These are the activations of a small neural network, seen along a few directions. Each row is one input.
Each table varies a few parts of the input and shows all the possible inputs, shuffled.
Descriptions start from the smaller parts, as in this example, which fits no table here: one of 2 separate values, together with either a single point or one of 11 places around a ring or (one of 4 places along a line, together with one of 5 places around a ring).
Shared parts are said once, and a part with two or three values counts as separate values.

Table:
R1: [ 32 -41  -3 -12   4  17  42 -24  -3 -21  42 -12 -19  11  -6 -31]
R2: [  0 -21  23 -46 -30 -12 -47   0  -1 -27 -15  -5 -25 -26  10 -19]
R3: [-40  31 -18  14   5 -40  39   8 -35  78 -43  10 -16  72 -75  87]
R4: [ 19  23   9  14  12  29 -21  15  12   3  -4 -33   5 -58  19   3]
R5: [  8 -25 -17 -12  32   5  16  26   9 -33  -5  -6   2 -13  54   2]
R6: [ -6  -7   0   0  58   7  20  18 -19 -24   1 -36  16 -27  48 -12]
R7: [-65  79 -39   6 -23 -99 -27 -29  11  65 -62  25 -21  34 -83  12]
R8: [-44  52 -19  31   3 -11  37   7 -34  62 -34  33 -12 108 -60  83]
R9: [-42  76 -19  36 -18 -98  19 -16   7  65 -58  23  -2  29 -82  16]
R10: [ 29 -13 -10  27   7  49   8  16  13 -10  50   6  23  37  12 -21]
R11: [ 11 -16 -17  20  14  27   9  20   0 -24  31 -13  33 -24  -1   7]
R12: [ 25  12   8  19  -8  -1 -23  12   8  -7  32 -10  12 -42   4  10]
R13: [ -8   4  -7 -19 -34   6 -50  -7   4  -7  16  -9  16 -51   1   1]
R14: [-63  72 -50  64  11 -54  43   2   0  42 -32  49  -2  88 -60  11]
R15: [-26  57  13   2 -22 -62  12  -6 -30  90 -54  23 -14  45 -81  88]
R16: [  4   0 -14  13  42  52   7  28   7 -15   1 -25  24 -39  11   1]
R17: [ 40 -12  24   1 -31   3  -7   1  18  17  27 -18  20 -28  -5 -16]
R18: [ 19 -80  20   2   3  20  19 -18  13 -19  14  -4  -6   6  -2 -18]
R19: [  0  12 -20  31  35  78   8  28  -3 -19  11   8  32 -10  34  -5]
R20: [ 17 -37   3  14   5  39  17  22 -18 -47   4  14   3  30  33 -22]
R21: [ 22   2  12 -18   2 -13 -11  10  18 -25 -16 -15  -8 -33  52   5]
R22: [  1 -53  30 -33 -35  -9 -48 -37  20   0  10   7 -37 -15   4 -22]
R23: [ 11 -20  12 -56 -48  -1 -13 -52   1  -8  21  -4 -27 -20  -8 -36]
R24: [ 29 -29  -1   4   6  25  14  15  18  -4  36 -18  27  -1 -12 -16]
R25: [ 40 -18  29 -23 -29  -7  22 -34   0  -5  33   3 -18 -19  -6 -29]
R26: [ 33 -24  33  -4 -15 -16 -13  16  -4 -20  -4 -12 -24 -21  20 -14]
R27: [-53  55  -5 -31 -33 -62 -28 -20 -31  92 -62  33 -22  43 -83  82]
R28: [ 31 -52  50  -5 -23  -5  -8 -27  21  -6  10   2 -18 -16  -1 -15]
R29: [-15  16  -9 -19  -6  27 -53   4   6  12  -8 -20  -2 -65  23  -6]
R30: [  9  10 -17  34  22  51   1  23   2 -41  45  22  35  13  11   4]
R31: [  6  19  33 -12  25  -8  -3  -1  -9 -20 -15 -41  16 -51  41 -10]
R32: [ 23 -48   5   1  15  11  11  24  -7 -39  -1 -23 -14   4  15 -16]
R33: [-57  55 -48  46  16 -81  43   3   4  53 -41  21  -7  55 -79  16]
R34: [-10   9   0  11  52  38  22  14 -24 -38   4  -3  33   2  61 -17]
R35: [  6 -10 -18   1  22  42  18  16   5 -52  -9  11  19  18  65  -3]
R36: [-13 -10  -5 -53 -27  -7 -35  -8   9 -19 -31 -10  -4 -46  54  -5]
R37: [  7  -7  10 -36 -38  -3 -47  -6  20  19  28   2   9 -30  -8 -21]
R38: [ 28 -24  -6   4   6  37  40 -18 -10 -26  58  33 -14  42  15 -36]
R39: [ 21 -53  17  21  15  41   6 -13  16 -33  33  27 -14  48  15 -20]
R40: [-25  13  11 -39  10 -13 -39 -10 -15  -7 -14 -32  -2 -54  51 -18]
Describe the family of inputs behind these rows.
Answer: one of 4 places along a line, together with either one of 2 separate values or one of 8 places around a ring
The inputs of R9 and R14 match in every part but the place on the line of 4. If R21 is changed in the same way as R9 into R14, which row does it become?
Answer: R35
The inputs of R1 and R25 match in every part but the place on the line of 4. If R32 is changed in the same way as R1 into R25, which row does it become?
Answer: R26
Which other rows does R9 become when the choice among 2 separate values takes its other values? List them by row number.
Answer: R15
Which other rows does R15 become when the place on the line of 4 takes its other values? List them by row number.
Answer: R3, R8, R27

Table:
R41: [ 44 -32  23  -3 -14  53 -14 -17  16 -23  68  12 -13  -4 -16 -39]
R42: [ 32 -43  22 -23 -59  20 -62 -12  12 -14  45  -7   0 -60  10 -18]
R43: [ -2  -6  11 -30 -27 -25 -32 -25  23 -16 -44  -1 -29 -34  41 -34]
R44: [ 12 -29  16  -8  -6 -10  25 -44  -3 -32  18  13 -36  41  -3 -44]
R45: [-17  41   2  -8 -64 -71 -23 -30  -9  54  -5  -6 -11  -2 -53  18]
R46: [-12  48   8   0 -37 -75 -14  -3  11  56 -45 -11  -8 -44 -52  19]
R47: [-29  59 -44  32  25 -31  29  31 -11  22 -18  -8  34 -10 -40  46]
R48: [-25   9   5 -33   6  -4 -42  12 -12  15 -55 -27 -21 -17  28  27]
R49: [ 20  -4   7 -14   2  34 -72  14  22 -14  18 -47   7 -75  45 -16]
R50: [  9   1  12   1  30  40 -30  15   0 -19  32 -31  37 -80  44 -16]
R51: [-10  16 -32  -9  41   7  35  15  -6 -47 -13 -17  12  -5  49 -18]
R52: [-14   0   0 -18  10 -29 -31 -13   4 -23 -31 -46 -18 -30  58 -22]
R53: [ 36 -57   7  40   0  69  15  -2  24 -21  65   9  15   5  -1 -13]
R54: [-49  67 -14  20  21 -38  -6   7 -13  46 -28 -12  29 -31 -32  26]
R55: [ 48 -19  33 -20 -27   3 -40   4  24  -9  12 -31   1 -94  24 -23]
R56: [-25  47 -45  61  25 -11  25  40  -9  30  -8  29  28  24 -42  33]
R57: [ -7   5 -32  21  40  26  31  26  -3 -39  -2  21   5  30  47 -31]
R58: [ -3  21   3  22 -19 -45  25 -21  -9  40   9  18 -13  33 -99   9]
R59: [-10 -15  25 -28 -31 -22 -31  -3  -3  17 -61   8 -29 -31  13  31]
R60: [-14  50 -20  54  14 -10  25  17   6  24  -3  29  32  68 -56  26]
R61: [ 11 -17  27 -22  -5  -1  29 -23 -28   6  -2  16 -39  52 -30   5]
R62: [ -1 -40   2  10   9  34  47   2 -11  11 -15  26 -10  60 -26  18]
R63: [  4 -57   5 -43 -26 -21  -6 -32  23 -13   7  21 -27  10  -8 -34]
R64: [-41  14  -9  -9  30  12 -22 -14   0 -26 -24  -2   7 -21  61 -27]
R65: [ -2  13 -15  18  42  17  44  35 -36  -3 -13  12   4  41  31  28]
R66: [  6   2  11  17  30  15  46  21 -22 -12 -11  14  11  75   7  27]
R67: [-48   5   3  -7  26  15 -22   7 -26   7 -42   7   8 -17  33  38]
R68: [-32  51 -11  11  -4 -64 -29  13   0  49 -38 -41   3 -38 -38  31]
R69: [ 30  -2 -17  37  32  71   1  42   6 -32  57   8  29 -14  45 -15]
R70: [-11   8  -8 -18 -38 -52  -7 -17  19  61   2  23  -8  13 -94  14]
R71: [ 22 -11 -15  24  29  45   2  31   2 -46  47 -24  40 -57  46  15]
R72: [ 48 -43  19 -44 -29  30 -33 -17  36  -2  64   2  -6 -26  -9 -34]
R73: [ 47 -10  16  36  24  53  19  25  13 -40  63  -5  37  18  24 -16]
R74: [ -3 -13  -5  30  25  21  28   4  11 -49   5  26  12  67  31 -22]
R75: [ 13 -27  22 -62 -20 -24  11 -22  -8  27  -5   6 -33  30 -22  10]
R76: [ -6  24 -16  55  -2 -22  49 -24   1  47  11  10   9  63 -66  23]
R77: [  9 -13  12 -55 -43 -34 -12 -30  -5 -14 -11 -15 -27  -9  17 -52]
R78: [-30  -2 -25   5  30  23  15  31 -24 -17 -32  11  12   3  26  58]
R79: [  0 -36  -9  19   8  29  42 -27  15 -24   8  20 -12  60  10 -36]
R80: [  3  -6  25 -58 -47 -28 -14 -16 -30  21 -25  -8 -31   4  -2   8]
Describe the family of inputs behind these rows.
Answer: one of 4 places along a line, together with one of 10 places around a ring
The inputs of R46 and R43 match in every part but the place on the line of 4. If R45 is changed in the same way as R46 into R43, which row does it become?
Answer: R77
The inputs of R49 and R52 match in every part but the place on the line of 4. If R53 is changed in the same way as R49 into R52, which row does it become?
Answer: R79
Start at R66 and move only the place on the ring of 10, one step at a time. The first step leads to R62. Which rows follow, in order?
Answer: R61, R75, R80, R59, R48, R67, R78, R65

Table:
R81: [-23  40  -3 -11  -5 -23 -20   9 -16  33 -34  -8   1 -18  -2  38]
R82: [ 46 -46  21 -21  24  75 -32  32   1 -68  36 -41  14 -79 104 -28]
R83: [-20  -2 -14   8  15  -2  27  -5  -5 -13 -14  19  -1  43   4  -5]
R84: [-12  21 -19  33  46  21  32  37 -15   3  -8   5  25  28   1  38]
R85: [  9  -9  12   0 -22  -4  13 -19  -5  23  12  18 -15  31 -41   7]
R86: [ 18 -22   4  27   4  19  42   3  -2   4  25  27   1  60 -38  13]
R87: [  5  -6  17 -21 -39 -26 -10 -31   2  36   5  11 -21  14 -43  10]
R88: [  3 -11  24 -28 -55 -42 -31 -31   6  40  -8   4 -30  -1 -49  12]
R89: [-25   2   4 -30 -29 -58 -20 -25   2  23 -45  -8 -28 -11 -16   0]
R90: [  8 -18   3  11 -12  16  18  -8  -2   3  22  32  -4  53 -31   7]
R91: [-13  32 -21  19   7 -12   8   2   4  14   3   1  11   0 -25  -5]
R92: [ 52 -45  15  -8  14  60 -28  16  25 -75  61 -32  19 -78  82 -65]
R93: [-23  27 -20  16  29  21   8  24 -14   5 -14   9  19  20   9  31]
R94: [ 73 -87  43 -28 -14  70 -21  -9  18 -64  70 -18  -9 -48  63 -52]
R95: [ 45 -73  24 -32  13  51 -12  -1  13 -81  34 -30  -5 -57  95 -65]
R96: [-14  39 -10   4 -15 -31 -15  -9   9  28 -10  -4   3 -17 -23  -2]
R97: [-16   7  -4  -1   3 -23  22 -12 -12   4 -25   7 -14  23  -6  -3]
R98: [-19  11   2 -19 -18 -43   0 -22  -6  18 -35   1 -22   6  -7   0]
R99: [-22  34 -12   5  19  -3   3  18 -19  20 -21  -3   9  -1  -3  34]
R100: [ -2  23 -24  49  33  13  35  21   7  -3  13  11  27  28 -18   0]
R101: [-19  33  -4  -6 -28 -48 -37 -11  15  31 -21 -12  -3 -33 -30   0]
R102: [ -8  -5  -9  26  30  -1  49   7  -8 -14 -11  16   4  51  -1   3]
R103: [-29  32   0 -22 -15 -37 -41   3  -7  40 -45 -18  -6 -35 -11  38]
R104: [-14  24 -28  30  17   9  12  11   9  -5  12  15  23  22 -14  -6]
Describe the family of inputs behind these rows.
Answer: one of 4 places along a line, together with either a single point or one of 5 places along a line
The inputs of R100 and R86 match in every part but the place on the line of 4. If R92 is changed in the same way as R100 into R86, which row does it become?
Answer: R94
Which other rows agree with R89 in the place on the line of 4? List them by row number.
Answer: R83, R95, R97, R98, R102
Start at R87 and move only the place on the line of 4, one step at a time. The first step leads to R98. Which rows follow, in order?
Answer: R96, R81
Start at R84 and move only the place on the line of 5, one step at a time. The first step leads to R93. Which rows follow, in order?
Answer: R99, R81, R103
